A small network was shown many inputs. Here are its activations along a few directions, one row for each input.
In each table, some parts of the input vary, and every possible input appears once, in random order.
A made-up example of a description, with smaller parts first: ring(8) and (point or (values(2) and line(4)) or line(11)).
Shared parts are said once, and a part with two or three values counts as separate values.

Other details of the inputs vary at random and push rows far along two fixed directions, the same in every table; ignore that.
To show where, the next rows are all for the same input, with only those details redrawn:
[ 17.2 -16.9   3.0  -2.7  24.2  -8.7   0.4 -12.8  13.7  69.1   4.2  12.9]
[-21.8   2.2  -3.0   1.6  -4.2 -19.7 -10.2  -0.7  -8.8 -28.3  -2.3 -45.2]
[-17.8 -17.2   4.0  15.1   9.3 -15.6   3.6  -7.4   2.6  29.1   2.4 -28.0]
[ 39.8  17.0 -10.7 -41.2  13.4  -9.4 -26.6  -5.5   2.6   1.9  -3.3  17.4]
[ 39.8  17.1 -10.7 -41.3  13.5  -9.4 -26.6  -5.5   2.8   2.3  -3.3  17.6]
[-21.6   2.0  -3.1   1.6  -4.2 -19.5 -10.2  -0.8  -8.9 -28.4  -2.4 -45.2]
[  2.6  -0.1  -3.1  -8.9   7.6 -14.3 -10.8  -5.1  -0.1   5.4  -0.8 -15.4]

A family of inputs:
r1: [-34.5 -30.4  25.7   8.6  -2.2  -4.0  29.0  -8.7  10.7  11.7 -21.4   3.2]
r2: [-27.1   0.7  29.3   8.3  -1.5   4.8  -0.9  37.8 -29.7 -38.3  23.4 -22.0]
r3: [-33.3  -1.4  -6.7  30.7 -29.5   2.1 -27.7  -8.2  -0.6 -36.7 -29.7 -12.8]
r4: [  2.1  14.8   6.9 -15.8   9.3   8.1 -12.6 -24.4 -18.5  -7.8 -15.1  19.3]
r5: [ 20.6   3.4 -19.4   3.1  -9.9 -12.3  14.1  -2.4 -13.1   7.0  13.9  -7.7]
r6: [-22.9 -21.4 -18.9  29.9 -19.2   5.7 -16.7  -1.4  27.1  30.9 -15.0 -21.0]
r7: [  4.9  44.9  -5.3   9.8  -4.2   0.1 -53.2  21.6 -23.9 -60.9 -19.7 -18.6]
r8: [-37.3 -27.3   7.2  18.4  -3.8  -9.0  11.4 -27.0  -1.5  17.5 -16.5   5.2]
r9: [11.8 -3.5 16.6 10.0 39.6 -5.0  1.1 -5.7 -9.8 67.2 -0.7 26.5]
r10: [  1.0   5.0  -8.3  19.3  -8.0  13.2  26.8  -3.7  21.6 -21.1   8.3  27.7]
r11: [  2.5   1.0  26.1 -22.2  -4.2  27.9  -4.7   7.7 -15.9 -16.2  15.3  28.9]
r12: [ 18.4  20.6  -0.5  30.0  23.3  13.5  20.9  22.2   1.5 -13.4  20.5   7.7]
r13: [-14.9 -20.8 -28.5  15.6 -26.1  -8.6  31.9  -9.6   0.6  25.1   8.4 -14.5]
r14: [ 17.4 -30.7  21.6  -9.0  11.1  11.5   8.3  18.5  16.4  61.1  34.7  22.6]
r15: [ 32.4  29.9  -3.3  -8.2   1.3  25.7 -46.1 -13.0  -3.5  -3.0 -24.2  38.7]
r16: [34.7 -4.2 -6.8 23.2 21.6 13.3 29.9  8.1 37.5 46.3 31.0 20.0]
r17: [ 25.4  -5.0  -8.5 -58.7 -16.8  16.5 -13.9  20.4  17.8  -6.0  18.4  36.0]
r18: [-29.7 -14.9  36.4  12.8  11.8  10.2  27.3  -8.8  -3.5  16.6 -15.0  -7.2]
r19: [ 41.9  35.6  -7.0  -8.0  11.1  32.6   9.2  -3.4   8.6 -26.5  10.6  46.2]
r20: [  0.6  34.2  18.9 -26.5  10.2  -8.5 -10.6  28.2 -25.0 -70.8 -16.7 -19.5]
r21: [-20.7 -19.7  -9.3  29.4 -23.8  -8.7  34.4 -22.9 -15.3  14.6  -1.0   9.7]
r22: [-21.7   2.0  -3.1   1.6  -4.3 -19.6 -10.2  -0.8  -8.9 -28.3  -2.4 -45.3]
r23: [-18.1   7.0 -28.0  16.2 -23.1   8.1  24.2  14.0  28.1 -47.8  16.5 -27.8]
r24: [ 25.3  14.6 -12.8   3.1  -3.6   1.9 -43.2   7.1  12.6   2.1 -10.1  -5.1]
r25: [-28.5 -31.3   5.3  -5.3  -5.1  -3.9  26.1   5.0  26.8  22.8 -11.7 -21.6]
r26: [-16.1 -22.1  19.5 -12.1 -18.5  11.9   5.1   6.6  -0.2  -9.3  11.2  30.5]
r27: [ -5.4   0.0  -0.2  39.3   5.5 -10.6  28.5   2.7 -34.6  23.4  11.7  -9.8]
r28: [ 43.1  13.4   7.2 -51.3  15.4  -4.1  -9.2  12.9  14.5  -3.9  -8.0  16.0]
r29: [-31.0 -28.4 -12.9   4.5  -6.6  -8.7   8.4 -13.2  14.6  28.2  -7.1 -19.8]
r30: [-19.1  13.0  -6.6  20.4 -23.1   1.8  19.4 -16.3 -41.1 -37.8  -0.6 -17.4]
- The inputs of r12 and r16 match in every part but one. If r20 is changed in the same way as r12 into r16, which row does it become? => r28
- What is each input in this table made of? => ring(5) and (values(2) or line(4))
- Which other rows agree with r17 in the ring(5) part? List them by row number. => r6, r13, r23, r25, r29
- Which other rows does r16 become when the values(2) part takes its other values? List them by row number. => r5
- Which other rows does r22 become when the line(4) part takes its other values? List them by row number. => r14, r24, r28

A family of inputs:
r31: [22.5  7.5 -4.6 -0.6 12.7  1.5 -5.5 -0.1  7.3 19.7  0.5 13.1]
r32: [20.3  6.3 -4.1  2.1  7.9  4.7 -9.2 -0.9  3.8 19.9 -0.6 17.8]
r33: [-28.3  -2.7  -6.7   4.7 -18.5  -7.2  -3.8  -4.2  -2.4 -33.5  -8.2 -30.4]
r34: [-32.1 -22.3   2.0  22.3  -5.7  -8.1  11.9  -1.1   9.9  13.7  -0.8 -32.0]
r35: [-23.3  18.3  -8.7  16.4 -22.3   2.1   8.5  13.0 -13.7 -75.4   7.1 -32.4]
r36: [-34.1  -8.6  -3.3  12.8 -19.5  -7.2  -3.0   2.9  -1.6 -26.9  -5.7 -36.4]
r37: [ 19.4  11.6   4.3 -25.1   6.9  -0.3  -9.5   0.3  -9.5  -6.6  -5.5  20.0]
r38: [-20.9  -7.0  -5.2   4.7 -13.0 -10.0   3.8  -3.2  -2.8 -13.5  -5.7 -22.8]
r39: [-23.2 -21.3   6.3  45.7   7.3  -4.8  23.7  -7.3  -0.2  46.0   3.6 -16.9]
r40: [ 11.6 -14.4  14.9  -1.7  20.2   3.3   7.2  -3.2   3.5  53.3   7.2  21.4]
r41: [ 14.9  15.0   3.6 -23.0  -3.6  10.6   1.7   9.9  -5.3 -36.1   6.6  21.1]
r42: [ 15.0  -5.7  -6.5 -11.7  -4.9  10.5  13.9  -0.6  15.5  11.0   8.8  27.3]
r43: [-26.2 -21.9   7.0  47.6   6.7  -0.5  19.4 -10.5   4.2  45.1   2.8 -16.2]
r44: [ 21.6   6.9 -11.5 -28.9  -1.8  -2.9 -12.7  -1.9   4.9  -4.0  -0.4  12.8]
r45: [ 14.6   0.1  10.2 -13.9  14.8   2.2  -4.7   2.5   3.4  18.6  -1.0  16.3]
r46: [ 23.7  23.3 -11.6 -14.8   1.7  -1.4 -16.0   3.2  -7.6 -23.7   1.5   3.9]
r47: [ 12.5  -1.1  10.7 -11.3   9.9   5.2  -8.5   1.8  -0.1  18.8  -2.2  21.0]
r48: [ 12.0  16.1   3.2 -25.3   1.2   2.3 -17.2  -0.5  -9.3 -26.6  -7.8  12.3]
- The inputs of r39 and r38 match in every part but one. If r46 is changed in the same way as r39 into r38, which row does it become? => r44
- What is each input in this table made of? => values(3) and (point or ring(5))
- Which other rows does r45 become when the values(3) part takes its other values? List them by row number. => r31, r34
- A walk changes only the ring(5) part. It starts at r40 and steps to r45. List the rest of the walk in order. => r47, r48, r37
